[131 182 171 115 141] : (189)
[103  89 107 135 147] : (21)
[181 150 108  90 103] : (47)
[161 183 132 126 125] : (55)
[180 175 138  88  90] : (139)
[161 120  91  97 123] : (89)
[131 138 175 100 141] : (66)
[161 120  91  97 124] : (136)
[128 171 182 156 114] : (131)
loc: [89] | (21), 1
which: [171 182] | (131)
gone (55): [132 161 183 125] | [126]
which: [175 138  88] | (139)
loc: [156] | (131), 3

[167 136 136 136]  (74)
[145 117 133 123]  (50)
[108  95 141 108]  (23)
[150 112 134 129]  (179)
[145 117 120 123]  (105)
[145 116 112 131]  (40)
[133 117 123 146]  (116)
[155 139 146  95]  (111)
order: [123 133 117 145] | (50)
which: [133 117] | (116)
again (74):  | [136]
again (23):  | [108]

[124 120 106 168 139] : (96)
[124 120 139 168 107] : (48)
[168 125 120 139 107] : (19)
order: [168 124 120 139 107] | (48)
order: [139 168 120 107 125] | (19)
order: [139 107 168 125 120] | (19)
order: [120 106 168 139 124] | (96)
order: [107 124 120 139 168] | (48)

[121 129 125 128 123 128 125 125 130 135 130] : (108)
[124 117 129 121 123 133 124 130 132 130 128] : (83)
[129 175  94 134 128 139 150 193 111 128  75] : (43)
[130 130 126 133 117 121 128 124 120 130 123] : (165)
[124 117 126 121 120 133 122 130 128 130 130] : (72)
[124 120 132 126 121 134 120 125 129 129 132] : (114)
[115 131 129 134 125 133 123 123 124 134 116] : (18)
order: [130 130 128 130 122 133 120 121 126 117 124] | (72)
gone (18): [123 123 131 133 125 124 129 116 134 134] | [115]
gone (72): [128 126 124 130 130 121 122 133 130 120] | [117]

[ 90 146 183  91 148 146  81  69 148  87 187  92 185 147 188 178  77 104
 144 148 156  92] = (39)
[187 128  75  76 124 133  73  87 164 123  68 118 140  68 107 118 163 129
  77  74  86 118] = (122)
[116  75 187 128  75  76 124 133  73  87 164 120 159 167 188 179 113 102
  75  74 139 118] = (70)
[ 71  74  78  73  91  77  80 125  77 124 151  70 133 146 101  84 162  80
  79  76 184  73] = (29)
[185  96  75 182  96  96 181 175  93  82 155 186  81 133  69  83  76 189
  92  92 160 186] = (63)
[ 91  70 133 125 146 151 125  80  84 101 124  73  79  76 184  72  74  77
  71  78  77  80] = (41)
order: [ 73 184  76  79  80 162  84 101 146 133  70 151 124  77 125  80  77  91
  73  78  74  71] | (29)
which: [187 128  75  76 124 133  73  87 164 120] | (70)
loc: [82] | (63), 9
which: [185  96  75 182  96  96 181 175  93  82 155 186  81 133  69  83  76 189
  92  92 160 186] | (63)
gone (122): [ 77 129  87 118 164  68  86 124 123 118  74  68  75 163  76 128 107  73
 187 133 118] | [140]
gone (41): [ 80 125  79  77 133  91  77  71  70 184 151  76  78  72  84 101 125  80
  73  74 146] | [124]

[149 118 124 104 136  88 118 123 118 112 131 117 124 123]  (73)
[116 137 129 160 124 177 112 123 146 146 120 143 139 142]  (98)
[149 118 146 104 136  88 145 128 118 112 131 117 124 123]  (60)
gone (73): [149 118 118 123 124 124 117 131 136 123  88 104 118] | [112]
gone (60): [117 112 131 104 146 149 128 124 136  88 123 118 118] | [145]
order: [146 120 143 139 142 116 137 129 160 124 177 112 123 146] | (98)
again (98):  | [146]

[169 111 117 118 109 126 105 142 125 124 145 126 146 114 127 142  97 124
 154 153 114 129 121] -> (163)
[114 112 142 141 137 117 164  96 107 132 103 116  91  97 142 160 143 111
 148 154 111 129 117] -> (109)
[124 150 117 124 124 167 166  95 137 124 117 128 114 129 104 138 147 151
 121 128 126 134 137] -> (177)
[121 125 117 128 105 169 154 111 145 114 124 109 126 118  97 129 126 142
 124 153 114 146 142] -> (7)
[125 130 153 140 158 108 139 130 127 133 114 125 111 119 126 138 140 123
 133 141 118 132 123] -> (182)
[111 105 122 134 120 152 142 133 125 110 159 155 121 141 154 123 139 114
 125 130 132 122 117] -> (61)
[129 133 137 127 132 130 126 124 129 127 128 137 121 131 128 132 131 130
 126 122 127 129 130] -> (110)
[114 112 142 141 137 117 164  96 107 132 103 116  91  97 142 160 143 111
 146 154 111 129 123] -> (178)
[129 144 117 122 116 146 133 133 122 121 133 121 130 127 122 129 121 129
 128 125 128 135 129] -> (142)
[134 142 122 128 107 191 162 123 154 116 128 125 108 114  73 136 129 143
 117 142 101 156 138] -> (194)
gone (61): [141 132 142 105 110 125 134 111 130 117 133 152 159 120 139 121 123 122
 154 125 122 114] | [155]
which: [121 125 117 128 105 169 154 111 145 114 124 109 126 118  97 129 126 142
 124 153 114 146 142] | (7)
order: [142 146 114 153 124 142 126 129  97 118 126 109 124 114 145 111 154 169
 105 128 117 125 121] | (7)

[116  97 154 114] -> (62)
[100  75 172 163] -> (127)
[163  75 172  99] -> (149)
[162 126 141 154] -> (133)
[127 131 121  89] -> (46)
[ 99 136 116 121] -> (12)
[144  77 174 116] -> (90)
which: [ 99 136] | (12)
order: [ 99 163  75 172] | (149)

[155 166 163 177 150  76 174  77  94 131 129 165 165 169 149  95 151 146
 104 160 166 165 177 178 158  77 158  74 175 178 178 182] -> (3)
[155 166 163 177 150  76 174  77  94 131 129 165 165 169 149  95 151 146
 104 160 166 165  85 171 165  77 167 177  91  83  92 162] -> (24)
[181 144 173  75 180  74  75  76 134 174 175 160 160  80 180 142 181 180
 175  79 143 157 177 178 158  77 158  79 175 178 178 182] -> (125)
gone (3): [151  74 163 178 158 166 174 177 160 182 150  77 169  95  94 177 165 104
  77 131 175  76 149 129 146 165 178 178 165 158 166] | [155]
gone (125): [ 75 175 180 143 178  79  74 180  79  76 181 160  75 158 175 144  77 182
 178 174 180 160 175 142 181 134 157 173 178 158  80] | [177]
order: [162  92  83  91 177 167  77 165 171  85 165 166 160 104 146 151  95 149
 169 165 165 129 131  94  77 174  76 150 177 163 166 155] | (24)
order: [163 158 165 177 129 178 174 169 166 175 165  76 151  94 182 166  74 150
 178 177 178 146 149 155 131 160  77  77 165  95 104 158] | (3)

[134 133 144  91 109 131 158 143 119 140 125 151 119 136 135 114 114 122
 109 142 102 111 108 144 187 143 174  93 110 111 115  91 131 161 116  81
 165 127] -> (33)
[134 133 144  91 109 131 158 109 119 140 125 151 145 103 123 149 114 122
 136 142 102 111 119 144 187 143 174  93 110 111 115  91 131 161 116  81
 165 127] -> (37)
[164 150 118 167 116 150 140 179 153 165 111 109 109 157 161 119 132 132
 122 179 175 168 158 123 108  87 112 162 151 158 140 147 115 141 139 168
 110 135] -> (80)
[114 129 143  89 114 109 169 108 114 154 102 137 118 114 136 135  98 118
 131 171 107 103 102 136 156 137 121 119 138  99 104 104 104 163 134  84
 131 128] -> (20)
which: [122 179 175] | (80)
gone (80): [122 109 140 161  87 168 118 179 164 132 141 132 168 108 175 150 112 167
 115 119 179 151 109 116 135 162 111 157 153 158 110 140 158 147 139 123
 150] | [165]
which: [114 136 135] | (20)
gone (37): [144 114 131 161 145 123 158 119 143 149 134 165 136 111  91 187 115 102
 109 116 103 111 151 119 127 144 125 133  91  93 109 142 140 110 174  81
 131] | [122]
which: [134 133 144  91 109 131 158 109 119 140 125 151 145 103 123 149 114 122
 136 142 102 111 119 144 187 143 174  93 110 111 115  91 131 161 116  81
 165 127] | (37)
gone (33): [143 127 119  81 161 134 131 133 116 108 119 144 122 111 125 109 144 151
 174 110 158 114 187 109 136 131 114 165 111  91  91  93 135 143 102 140
 115] | [142]

[137 111 138  88 146] : (102)
[165 101 105 170 126] : (160)
[128 107 150 185 192] : (36)
[132 123 143  99 136] : (119)
[154 135 152 154 139] : (57)
[112 131 129 190 167] : (168)
[118 130 150 174 161] : (137)
[ 88 111 146 138 138] : (147)
again (147):  | [138]
order: [118 130 150 161 174] | (137)
gone (147): [138 146  88 138] | [111]
order: [146  88 138 111 137] | (102)
again (57):  | [154]

[180  80 166 179] : (121)
[ 90  77 175  98] : (15)
[166  80 178 180] : (16)
[163 180  77 162] : (150)
[169  76 126  76] : (38)
[166 179  80 180] : (64)
[181  80 166 179] : (17)
loc: [169] | (38), 0
gone (16): [180  80 166] | [178]
loc: [98] | (15), 3
which: [181  80 166 179] | (17)
order: [ 77 162 163 180] | (150)
order: [180 166 178  80] | (16)
order: [ 80 166 178 180] | (16)

